Each row below holds a small network's activations on one input, seen along a few directions.
In each table, some parts of the input vary, and every possible input appears once, in random order.
Descriptions start from the smaller parts, as in this example, which fits no table here: values(2) and (point or ring(9) or (line(4) and ring(8))).
Shared parts are said once, and a part with two or three values counts as separate values.

Table:
x1: [  9.8 -10.3  -6.4   7.9  27.4  -0.8 -32.0 -34.1 -26.5  -3.7  12.7 -43.4
 -15.8]
x2: [ 15.2  12.0  16.2 -12.1 -32.0  17.7  21.8  29.4   3.4  -3.3  -9.2  15.3
  -4.3]
x3: [  7.0   7.5  11.5  -8.9 -26.9  17.7  20.6  26.5   3.7   4.0  -9.9  17.9
   1.0]
x4: [  9.1   4.5  12.4 -14.9 -21.3  13.2  18.3  25.9  -7.3  20.2  -4.2  11.7
   1.0]
x5: [  5.3 -16.6  -6.8   7.3  30.9 -13.6 -40.8 -36.7 -15.2  -4.7  11.2 -27.6
  -7.7]
x6: [ -6.5  -4.7  -7.4   4.5  33.5 -20.0 -35.0 -42.9   1.5   2.1   4.7 -23.8
   0.8]
x7: [  3.5  17.6  -7.3  -4.5  36.6 -13.6 -20.7 -37.4  -8.6   5.6   9.2 -40.8
 -12.5]
x8: [ 11.6   1.4  14.6 -14.0 -22.4   3.9  10.4  21.3  15.6  -5.8  -5.6  27.1
   4.6]
x9: [ -1.9   2.1  -7.3   4.7  30.3  -8.1 -26.3 -39.7  -9.2   3.4   5.9 -38.9
  -7.0]
x10: [-44.5 -35.8 -43.8  92.9  -0.1  21.7  14.3   6.3 -22.4 -78.8   2.7  -8.3
   5.3]
x11: [ -1.8   9.8  -7.4  -4.6  39.3 -25.3 -30.1 -41.4   1.8   3.8   7.8 -25.0
  -4.3]
x12: [-42.5 -42.6 -43.1  88.4   7.3   6.1   3.5   4.5  -7.2 -74.1   2.8   2.0
  13.4]
x13: [  7.6  16.4  -3.5  -8.9  27.9 -14.3 -14.4 -31.4  -9.2  15.4   8.8 -34.9
 -10.9]
x14: [ -1.1  -4.4   5.4 -11.8 -16.9   3.5  10.0  18.6  11.6  11.0  -4.8  27.0
  11.6]
x15: [  3.7  -2.5  10.3 -10.4 -17.7   4.3   9.5  18.4  15.8   1.4  -6.4  28.7
   9.5]
x16: [  4.4   9.9   8.7 -23.5 -17.2   8.0  28.2  28.2  -5.3  31.4  -5.8  13.6
  -1.6]
x17: [  2.2   5.5   6.4 -10.7 -25.8  16.8  21.0  27.1  -0.6  14.0  -7.9  16.3
   3.3]
x18: [  7.1  19.1  17.2 -15.3 -35.9  12.9  26.5  32.8  16.8   2.4  -9.6  21.6
  -4.2]
x19: [  5.3  -5.2  10.9 -16.0 -12.9   0.1   7.2  17.6   4.9  16.6  -1.4  23.4
   9.5]
x20: [  2.1   8.5  -3.8  -8.8  31.2 -25.6 -24.1 -36.2   1.3  12.8   7.8 -19.7
  -2.7]
x21: [  3.9   8.0  15.6 -17.1 -26.0  -0.1  15.3  24.1  28.4  -0.7  -5.6  32.6
   4.3]
x22: [  0.5   0.0   7.6 -24.1  -9.4  -4.5  16.8  19.2   6.7  27.2  -3.1  25.0
   6.8]
Question: What do these inputs look like to the network?
Answer: values(2) and (point or line(4) or line(6))
Question: Changing only the values(2) part turns x18 into x21. The same change can be made to x9. Which row results?
Answer: x6
Question: Change only the line(6) part in x2. List by row number the other rows that result.
Answer: x3, x4, x16, x17, x18
Question: Start at x1 and move only the line(4) part, one step at a time. The first step leads to x9. Which rows follow, in order?
Answer: x7, x13

Table:
x23: [  6.0  11.9  -2.1  13.6  -7.9  22.6  10.3   3.8 -21.6 -16.3   0.4 -30.1
 -20.9]
x24: [ -6.9  -4.8  -8.0   5.2  40.9 -34.0 -45.9 -51.8  23.1 -16.1   7.8 -12.7
   5.4]
x25: [ -3.7 -11.7  -4.3  -6.3  20.1 -13.7 -19.6 -19.2  -5.6  18.8   6.0  -7.8
   2.4]
x26: [-17.8 -17.7 -19.4  40.4  24.4 -19.1 -27.5 -29.6  12.5 -47.7   6.6  -6.1
   5.8]
x27: [-15.9 -24.9 -16.4  29.1   5.2   3.4  -1.5   0.7 -13.3 -14.2   4.1  -2.8
   4.3]
x28: [ 21.6  26.0  12.1 -22.5   6.4   3.5  -7.8 -16.3 -13.0  20.1   3.4 -36.6
 -21.2]
x29: [ 11.1   5.2   3.6 -13.3  11.2  -0.2 -10.3 -12.8 -13.6  18.8   1.9 -16.3
  -3.7]
x30: [-18.5 -12.2 -25.0  36.2  23.9  -4.9  -6.6 -17.2 -15.6 -22.6   7.6 -21.2
  -0.6]
x31: [ -2.9  -7.9  -9.4  21.9  -3.4  17.8   7.8   6.4 -21.1 -15.3  -0.1 -11.1
  -2.4]
x32: [ 28.2  22.3  48.3 -73.5 -72.0  11.3  55.5  81.6  40.1  47.1 -19.3  87.0
  13.8]
x33: [ -7.2   1.3 -12.6   1.3  39.5 -21.7 -24.7 -39.6  -6.9  11.5   8.4 -27.9
  -1.2]
x34: [  6.1  12.7  33.2 -32.0 -88.4  35.0  70.3  94.0  34.9  15.9 -26.9  85.6
  18.4]
Question: What do these inputs look like to the network?
Answer: values(2) and (point or line(5))
Question: Changing only the values(2) part turns x26 into x24. The same change can be made to x30. Which row results?
Answer: x33

Table:
x35: [  4.0   8.2 -13.1  13.0  41.6  -3.7 -36.4 -44.9 -29.5  -3.9  17.8 -59.0
 -12.9]
x36: [ 25.5 -14.4  23.9 -54.4 -32.4  -6.0  24.6  54.1  13.7  46.5   3.4  67.4
  19.3]
x37: [ -9.0  12.1  18.4  -8.3 -33.5 -11.1   3.9  17.8  59.1 -16.4  -4.5  41.6
   2.2]
x38: [ 24.4  48.1  21.4 -34.4 -19.3  22.4  19.3   8.8  18.0   3.4 -18.0  -5.7
  -8.8]
x39: [-13.9  21.5   6.0 -41.4 -18.4  -9.6  45.7  34.7   9.2  79.3 -11.0  29.3
  19.3]
x40: [-60.7 -37.4 -52.9  93.3 -11.7  16.0  37.6  45.4   0.0 -81.3  -8.9  42.2
  25.4]
x41: [  1.2  -2.0 -16.7  23.0  21.4   8.5 -29.9 -39.7 -32.6  -7.0   9.0 -48.7
 -11.9]
x42: [  9.5  33.2  19.7 -32.4 -11.0  -0.6   9.6   2.4  44.8  14.9 -15.9  26.2
  20.2]
x43: [ 21.8 -22.5  28.2 -14.3 -34.7   5.1 -12.1  25.7  15.7   1.2 -12.5  52.6
  21.6]
x44: [ 35.1  -6.2  32.8 -16.3 -42.2  27.6   0.4  28.7  -9.4  -9.7 -12.9  17.8
  -4.6]
x45: [ 34.7   3.1  30.1 -54.4 -37.2  20.5  35.0  54.6 -13.1  33.9   0.3  35.3
 -11.4]
x46: [  8.9  25.9  21.6 -12.0 -42.6  10.1  17.0  21.9  32.7 -27.5  -5.8   6.3
 -24.4]
x47: [-20.7 -53.9 -19.2  24.7  29.6  -7.0 -37.3 -28.3 -12.7  -0.9   6.2 -17.4
   4.9]
x48: [-16.5 -10.9 -16.3   6.7  56.7 -28.0 -42.0 -57.7  -6.6  -0.3  14.9 -28.9
   6.9]
x49: [ -2.0  39.2  13.3 -38.6 -23.4  18.6  52.8  35.9 -17.8  68.1 -13.3   2.2
 -11.5]
x50: [-36.5 -26.2 -34.6  94.7 -27.8  34.1  55.2  37.7 -20.3 -82.1  -0.5   5.1
   8.1]
x51: [ 17.1  27.4 -13.8   4.1  58.4 -36.7 -36.5 -55.3 -14.5  -7.7  19.2 -65.2
 -28.3]
x52: [ -3.5   9.3 -14.2  -1.1  74.8 -61.7 -40.8 -71.0   8.7  -2.9  16.7 -35.2
  -8.1]
x53: [ -0.7 -33.7 -12.7  31.1  16.1  16.4 -29.6 -20.0 -35.5  -3.9  10.4 -48.0
 -13.5]
x54: [-18.9 -20.9 -22.2  16.9  35.4 -15.1 -36.5 -50.7  -9.8  -3.7   5.4 -17.8
   7.6]
Question: Changing only one part turns x50 into x40. The same change can be made to x38. Which row results?
Answer: x42
Question: What do these inputs look like to the network?
Answer: values(2) and (point or line(4) or ring(5))
